Here are a small network's activations along a few directions, averaged over the inputs that share one value of a field.
Related values have similar rows: they may be neighbours, one step apart, or belong to one group.
In the rows, 500 means zero.
Random noise pushes rows far along 8 fixed directions. That doesn't count. These rows show it; they differ only by the noise:
[384 569 457 421 427 477 220 704 570 436 411 664 366 557 418 540 393 346
 475]
[243 779 563 254 514 532 591 581 664 637 494 450 302 589 357 590 520 440
 690]
[486 408 794 482 578 464 394 557 383 283 480 546 588 532 628 451 463 544
 356]
[599 218 658 614 562 422 433 452 564 631 462 654 579 292 733 174 522 329
 433]
[423 398 404 390 486 448 648 583 727 726 339 448 304 300 757 320 476 453
 548]
[394 532 540 437 514 443 618 501 513 588 398 406 389 469 512 446 496 466
 499]
[432 160 662 655 392 424 376 401 309 649 366 483 546 273 389 107 561 320
 348]
[351 536 457 451 430 461 516 554 473 575 386 397 360 543 357 534 496 478
 427]
[401 648 334 378 473 442 484 655 661 535 353 553 284 482 582 523 376 371
 580]
[277 550 727 372 435 596 356 568 460 467 576 529 551 553 320 464 565 469
 555]


Field U:
u12: [602 664 723 651 741 321 730 227 370 612 491 460 492 648 373 531 557 347
 432]
u15: [524 484 546 499 542 548 449 502 379 343 588 511 558 555 349 599 462 622
 416]
u6: [532 521 533 321 484 588 352 564 523 297 574 625 584 284 772 336 405 407
 818]
u14: [835 229 323 629 558 460 488 542 647 535 582 573 520 473 740 606 482 687
 305]
u3: [283 181 334 189 184 619 465 885 472 312 232 232 378 311 824 448 463 887
 434]
u9: [454 658 381 487 442 569 541 418 341 280 500 468 591 307 492 373 415 540
 686]
u1: [408 627 633 380 588 457 640 538 447 327 417 352 349 728 440 764 433 692
 349]
u13: [438 376 715 465 531 537 626 434 465 396 414 368 509 306 741 301 521 642
 499]
u2: [497 229 350 631 430 532 520 529 412 542 441 246 416 473 391 565 598 805
 133]
u8: [541 556 494 523 578 464 853 368 531 636 462 321 528 461 651 447 552 540
 665]
u16: [347 549 568 470 449 521 284 704 510 390 402 532 376 596 372 612 441 537
 371]
u7: [608 480 534 532 611 431 772 376 566 572 450 395 483 494 678 534 524 589
 573]
u10: [375 315 560 385 273 510 260 536 293 533 343 390 328 295 196 269 449 457
 531]
u5: [493 452 647 528 564 543 538 353 480 583 647 475 537 457 373 359 593 472
 529]
u11: [437 508 634 328 643 363 604 584 517 439 315 315 161 524 570 565 372 654
 469]
u4: [552 157 599 477 398 533 308 599 413 459 498 431 565 644 457 681 570 767
 170]
U is arranged as a 4 by 4 grid.
What is the length, in steps, of the shortest route from u3 to u14?
> 4
Which values are neighbours of u9? Give them in the order they are listed.
> u15, u2
Which values are neighbours of u6? Give them in the order they are listed.
> u10, u11, u4
Which values are neighbours of u1? Give them in the order they are listed.
> u12, u13, u7, u5
A value of U combines one of 4 hidden first parts with one of 4 second parts; all combinations occur once.
Changing only the second part turns u16 into u3. u13 has the same second part as u16; what does that change turn u13 into?
> u4
Changing only the second part turns u6 into u5. u10 has the same second part as u6; what does that change turn u10 into?
> u15
Changing only the second part turns u9 into u14. u2 has the same second part as u9; what does that change turn u2 into?
> u11
